Each row has a name. Each question is about the rows just above it.

[153 144 186 147 137 150 151  84 136  83 160 153 150 180 101]  (164)
[152 168  92 130 130 141 119 103  67 138 131 164 174 177 104]  (175)
[152 168 134 130 130 141 119 103  67 118 105 138 158 177 100]  (71)
[100  88 144 150 171 184 150 108  58 158 104 184 195 147 151]  (6)
[140 132 169 162 146 147 130  75 135 128 129 151 157 177  99]  (159)
[152 168 134 130 130 141 119 103  67 138 131 164 174 177 104]  (72)
[122 145 153 104 150 152 139 135 109 107 107 165 180 157 152]  (166)
[143 124 165 166 149 151 133  49 172 127 152 145 148 152  88]  (16)
[113 121 138 165 146 142 120 114 149 154 147 144 119 150  95]  (62)
[146 146 143 146  81 108 130  56  50 125 128 108 131 144 165]  (187)
Among the named rows, does one hold [ 84 136  83 160] next to each other, in this order? => yes
Does one of the named rows hold [168  92 130] side by side, in this order? => yes
The rest of the row after [131 144]: => [165]

[203 147 133 184 169 129  88  77  67 107 120 191] : (154)
[ 85 141 148 100 132  47 175  55 208  62 190 160] : (209)
[ 80 191 199 146  63 139 140 145 126  89 153  84] : (63)
[203 179 212 152  63 140 172 178  51 124 152  61] : (173)
[ 77 199 190 213 154  70 124 142  99 163  93 170] : (151)
[ 54 130  79 103 191  80 119 100 174 183  86  68] : (189)
[151 179  57 210  82  86 130 202  95  97  63 112] : (101)
[140 139 144 150 142 113  85 109 191 192 163 113] : (18)
[ 68 194 192 122 198  87 191 106 141 113 113 207] : (24)
[ 95 199  97 148 152  77 210  95 144 173  88  76] : (105)
[158 169 210  76 145  72 154 120 202 125 193  94] : (41)
Among the named rows, does one hold [202  95  97  63 112] next to each other, in this order? => yes
Does one of the named rows hold [178 172 140  63 152] side by side, in this order? => no
Does one of the named rows hold [113 207] side by side, in this order? => yes
Does one of the named rows hold [125 193  94] side by side, in this order? => yes

[156 100 172 188 130 155 183 146 148]  (49)
[127 170  76 134 139  87  78  89 147]  (114)
[143 127  80 110 100 143 125 107  43]  (75)
[143 192  89 137 140  87 100 112 139]  (35)
[144 192  89 137 139  88 140 103 165]  (51)
[141 110 112 102 104 155 118 112  39]  (61)
The rest of the row after [139  87]: => [ 78  89 147]
The rest of the row after [170  76 134]: => [139  87  78  89 147]
Go on from [ 80 110 100 143] to the end of its row. => [125 107  43]
The rest of the row after [144 192  89 137]: => [139  88 140 103 165]

[ 94 177 110 187  37 210]  (146)
[218 122  90 131  97 162]  (141)
[184 155  63 179  71 178]  (58)
[146 130 103 218 153 148]  (36)
[171  99 145  71 100 198]  (119)
Among the named rows, does one hold [ 98 145  71] next to each other, in this order? => no
Is [179  71] printed in one of the named rows, side by side and in this order? => yes
Does one of the named rows hold [ 97 131  90] side by side, in this order? => no
Is [ 90 132] printed in one of the named rows, side by side and in this order? => no
The rest of the row after [ 99 145]: => [ 71 100 198]

[123 142 122 199 132 162] : (79)
[139 101 122 199 132 163] : (45)
[117 117 145 156 131 150] : (176)
[130 120 125 177 139 156] : (184)
[149 141 101 111 142 109] : (149)
[123  84 133 205 111 165] : (43)
[140 165 121  76 140 102] : (30)
[155 162  88 111 142 108] : (134)
[ 81 103 157 156 132 162] : (69)
[136 132 103  87 117  95] : (84)
After [101 111], its row goes on with => [142 109]
The rest of the row after [149 141]: => [101 111 142 109]
Go on from [149 141 101 111] to the end of its row. => [142 109]
Does one of the named rows hold [136 132] side by side, in this order? => yes

[ 72 155  74 182 133] = (5)
[ 72 155  74 132 114] = (117)
[ 72 155  74 189  89] = (15)
[ 72 160  99 177  95] = (40)
[109 160  99 182 134] = (85)
Among the named rows, does one hold [ 73 155] next to each other, in this order? => no
After [109 160  99 182], its row goes on with => [134]
The rest of the row after [ 72 155  74 182]: => [133]
Whose row is [ 72 155  74 189  89]? => (15)
Is [ 72 155] printed in one of the named rows, side by side and in this order? => yes

[121 154 134 122 103 129 139 107  95 104 162 148 129 129 127] : (47)
[130 160 129 124 107 134 143 111  91 102 166 153 132 129 130] : (179)
[142 169 122 127 111 139 148 113  85  97 174 162 137 129 134] : (121)
[157 185 115 130 113 146 156 115  72  89 188 176 143 129 140] : (183)
[165 195 111 130 113 151 162 115  62  83 198 185 146 129 143] : (91)
[126 156 131 123 105 134 143 112  91 103 164 150 131 129 129] : (188)
[118 152 136 121 100 128 138 105  95 104 161 145 127 129 126] : (11)
[149 176 119 128 112 143 152 114  79  94 180 168 139 129 137] : (181)
[136 164 126 126 109 136 145 112  88 100 169 157 134 129 132] : (171)
Go on from [134 143 111  91] to the end of its row. => [102 166 153 132 129 130]
Does one of the named rows hold [112 128 119 176 149] side by side, in this order? => no
Among the named rows, does one hold [111 130 113] next to each other, in this order? => yes

[139 105 110 115] = (125)
[139 159 115 115] = (81)
[117 136 134 182] = (29)
[139 104 110  50] = (153)
[139 104 110 186] = (157)
[146 160 106 126] = (50)
The rest of the row after [139 105]: => [110 115]
The rest of the row after [117 136]: => [134 182]

[123 128 111  95 124 126 140  53 152 132 130 131 133 132] : (115)
[125 126 106 116 120 127 140  53 138 131 137 131 124 131] : (14)
[129 130 131 133  99 135 112 158 130 126 138 127 150 129] : (73)
[127 128 127 141 103 134 112 152 136 125 144 128 148 129] : (70)
[133 129 130 162 105 135 112 167 119 126 140 126 148 130] : (90)
[130 130 130 134  99 136 115 154 132 126 134 127 150 129] : (158)
[124 129 112  79 119 132 135 145 112 131 138 130  75 128] : (8)
[127 130 113  53 124 132 136 130 113 131 139 130  94 129] : (22)
Does one of the named rows hold [112 134] side by side, in this order? => no
After [105 135 112], its row goes on with => [167 119 126 140 126 148 130]
Does one of the named rows hold [128 127 141 102] side by side, in this order? => no

[116 174 134 120 135  94 128 155 148 140 147 115 151 125 112 114 126  89
 131 160 118  96 113 111 142 105 146 120 109 152 116 114 120 124 119 113
 112 162 140 127 137 117] -> (168)
[ 96 157  98 144 124 134 174 193  96 130  88 129 135  99 151  86 139 163
 142 152 129 144 162 140 145  88 130 127 114 121 153 146 121 125 145  72
 147 158  94 139 139 143] -> (180)
[123 167 103 183 128 103 149 190  48 133 104 115  90 136 104  37 147 135
 136 188 127 123 125 146 161 122 107 170 127 119 110 143  87 173 139  70
 116 125 109 134 127 139] -> (156)
[117 172 110 149 138 100 161 200  81 118  67  99 128 113 126  60 131 156
 135 199 118 132 137 142 133  91 126 128 120 118 146 139  96 136 166  79
 149 146 106 137 118 132] -> (48)
[ 91 150  99 171 120 106 155 200  55 121  90 124  98 142 116  44 140 151
 152 163 103 126 131 154 148  92  98 153 131 118 106 142 105 163 147  60
 144 128 111 150 111 147] -> (13)
[100 136 111 148 138 132 147 164 105 119 108 150 114 115 111  70 140 155
 136 143 107 122 121 102 156 106 116 127 147 133 102 140 132 147 124  74
 141 128 116 132 102 146] -> (198)
[110 165 125 153 132  96 133 184  72 125 117  97 116 140 123  59 136 124
 134 172 118 105 124 153 151 122 125 137 119 143 121 117 107 158 145  69
 134 141 104 144 121 134] -> (116)
[111 160 146 125 128 118 131 140 119 117 133 121 143 117 128 103 133 111
 124 149 129 104 122 125 170 136 143 126 107 149 120 115 126 136 124 100
 110 133 110 158 144 131] -> (44)
[ 95 120 112 165 148 138 145 175  83 121 101 159 108 121 112  59 146 169
 134 151 113 120 132 107 167 113 104 132 156 133  97 137 131 150 128  67
 150 114 105 140  86 140] -> (26)
[ 99 144  96 150 163 133 148 175  82  82 124 147 136 104 143  83 106 151
 151 163 119 104 151 115 159 109 150 121 139 141 140 126 148 141 129  85
 153 132  79 131  91 127] -> (148)
[144 150 128 117 128  80 133 120 164 110 137 115 156 113 111 135 124 117
 124 148 138 121 123  95 135 111 145 144 123 127 143 137 109 112 109 135
 118 154 125  98 124 116] -> (200)
The rest of the row after [175  83]: => [121 101 159 108 121 112  59 146 169 134 151 113 120 132 107 167 113 104
 132 156 133  97 137 131 150 128  67 150 114 105 140  86 140]
Go on from [151 152 163] to the end of its row. => [103 126 131 154 148  92  98 153 131 118 106 142 105 163 147  60 144 128
 111 150 111 147]
Go on from [106 137] to the end of its row. => [118 132]

[132 137 125 133 125 119 129 111 145 123 130 122 114] -> (131)
[159  71 170 103  99  91 113 127  92  99 120 125 180] -> (67)
[ 60 106  75  68  79 206  74 197  67  86  89  84  95] -> (21)
[ 70 131  90  53  53 205  54 200  80  59  66  55 100] -> (128)
Is [120  99  92] printed in one of the named rows, side by side and in this order? => no
Among the named rows, does one hold [ 71 170] next to each other, in this order? => yes
Among the named rows, does one hold [145 123 131 122] next to each other, in this order? => no

[146 102 178 114] = (82)
[ 93  56 100  90] = (136)
[146 103 178 114] = (106)
[151 151 156  80] = (2)
[ 82  80 179 114] = (83)
Is [ 56 100  90] printed in one of the named rows, side by side and in this order? => yes
After [102 178], its row goes on with => [114]
Among the named rows, does one hold [101  90] next to each other, in this order? => no
Does one of the named rows hold [ 80 156 151 151] side by side, in this order? => no
Go on from [146 102 178] to the end of its row. => [114]
The rest of the row after [151 156]: => [80]
Does one of the named rows hold [ 80 156 151] side by side, in this order? => no

[182 140 114  71  70 106  74 173 177] -> (109)
[ 79 122 129  96  98 121  97  88  68] -> (196)
[180 110 132 106 105 130 120 176 198] -> (182)
[175 121 150 159 159 156 157 187 184] -> (66)
[177 121 150  86  77 136  93 184 192] -> (57)
[139 126 151  90  71 134  91 192 197] -> (17)
[181 124 135 195 199 139 197 175 194] -> (186)
[158 165 146  66  63 131  80 161 158] -> (122)
[139 126 151  89  82 140 103 151 172] -> (145)
[123 112 125 108 114 123 108 116 107] -> (195)
After [139 126 151  89], its row goes on with => [ 82 140 103 151 172]
Is [132 106] printed in one of the named rows, side by side and in this order? => yes

[153 105 162 187 123 115 149 122 145 114  99  67 101 139 151 125 136 147
  88 137 129 154 148 163 141 121 123 118 127 129  97 146 141 110 117 111
 149 153 134 134  68 133 168 129 104 137 143  92 104 126 132  99 169 116
 132 119 133] : (28)
[150 105 162 135 123 115 149 121 145 130  99 136 101 139 151 125 136 147
  88 137 129 145 148 163 141 121 123 118 127 129  97 146 141 138 117  87
 149 142 134 134  91 124 158 131 104 137 136  92 117 126 158 142 139 116
 132  80 133] : (68)
[150 105 162 135 123 115  69 121 145 131  99 136 105 126 151 125 136 149
  72 137 129 145 148 129 141  84 123 118 127 146  65 146 121 138 182  87
 149 142 134 134 104 124 159 131 179 150 136  92 104 126 132 142 139 116
 117  80 133] : (129)
[150 105 162 135 123 115 153 162  86 130  99 136  86 171 151 125 136 129
  72  97 129 145 148 163 120 121 107 118 127 129  97 146 141 138 117  87
 165 142 113 132  37 124 159 131 104  96 136  92 104 126 132  80 139  86
 132  80 133] : (86)
[ 75 105 107 111 123 115 149 121 145 141  85 136 143 168 163 125 136 147
  72 120 130 145 148 164 137 121 119 118 127  79  97 108 124 138 153  87
 161 142 134 137  68 124 159 131 104 137 136 116 161 132 121 142 154 146
 132 107 140] : (97)
[124  95 125 135 123 115 149 121 145 130  99 136 101 139 151  90 113 147
  60 137 129 145 148 163 141 121 123 118 127 129  78 146 141 168 117  63
 149 142 175 134  68 124 159 131 129 146 136  92  81 126 114 142 130 116
 132  58 138] : (76)
[160 105 162 135 123 115 151 121 145 130  99 136 101 139 117 144 136 147
  72 120 129 145 148 163 141 121 123 118 121 129 102 152 141 138 117  87
 150 142 134 134  68 124 159 131 104 137 136  92 104 146 143 142 139 116
 132  80 133] : (150)
[150 124 162 135 123 115 144 121 184 130 108 136 101 100 151  81 136 147
  86 137 129 145 196 163 141 137 123 118 127 117  97 146 141 134 117  87
 149 142 134 134  68 124 159 139 114 137 136  92 104 126 132 118 139 142
 197  80 133] : (170)
The rest of the row after [118 127 146]: => [ 65 146 121 138 182  87 149 142 134 134 104 124 159 131 179 150 136  92
 104 126 132 142 139 116 117  80 133]
After [120 129 145 148], its row goes on with => [163 141 121 123 118 121 129 102 152 141 138 117  87 150 142 134 134  68
 124 159 131 104 137 136  92 104 146 143 142 139 116 132  80 133]
Is [104 126 132] printed in one of the named rows, side by side and in this order? => yes
After [145 131  99], its row goes on with => [136 105 126 151 125 136 149  72 137 129 145 148 129 141  84 123 118 127
 146  65 146 121 138 182  87 149 142 134 134 104 124 159 131 179 150 136
  92 104 126 132 142 139 116 117  80 133]
After [132  80 139  86], its row goes on with => [132  80 133]
Is [ 92  81 126 114] printed in one of the named rows, side by side and in this order? => yes

[110 150  92 155] -> (135)
[102 192  87 136] -> (34)
[158 120  71 139] -> (100)
[110 150  72 211] -> (46)
[110 150  88 136] -> (127)
[157 120  71 139] -> (4)
Does one of the named rows hold [102 192  87 136] side by side, in this order? => yes
Go on from [110 150  88] to the end of its row. => [136]
Go on from [150  72] to the end of its row. => [211]
After [192  87], its row goes on with => [136]
Is [150  71 211] printed in one of the named rows, side by side and in this order? => no
Does one of the named rows hold [ 71 120] side by side, in this order? => no

[190 124 100 198 168  95]  (20)
[205 143 160 197 168 115]  (132)
[150  82 104 148  81  79]  (110)
[ 53 182 107 109 201 184]  (137)
[204 162 176 188 166  99]  (89)
Among the named rows, does one hold [148 104] next to each other, in this order? => no
Among the named rows, does one hold [143 160 197 168] next to each other, in this order? => yes
Among the named rows, does one hold [160 197 168] next to each other, in this order? => yes
Among the named rows, does one hold [104 148  81] next to each other, in this order? => yes
After [197 168], its row goes on with => [115]
Is [ 82 104] printed in one of the named rows, side by side and in this order? => yes
Does one of the named rows hold [115 168 197 160] side by side, in this order? => no

[137 113 138 115 155 159] : (99)
[134 127 135 129 122 136] : (12)
[136 113 138 115 122 122] : (152)
[116 141 132 110 115 117] : (88)
[134 128 135 129 122 136] : (113)
[116 141 132 129 121 117] : (103)
The rest of the row after [137 113 138 115]: => [155 159]
The rest of the row after [128 135 129]: => [122 136]
Among the named rows, does one hold [132 141 116] next to each other, in this order? => no
After [110 115], its row goes on with => [117]

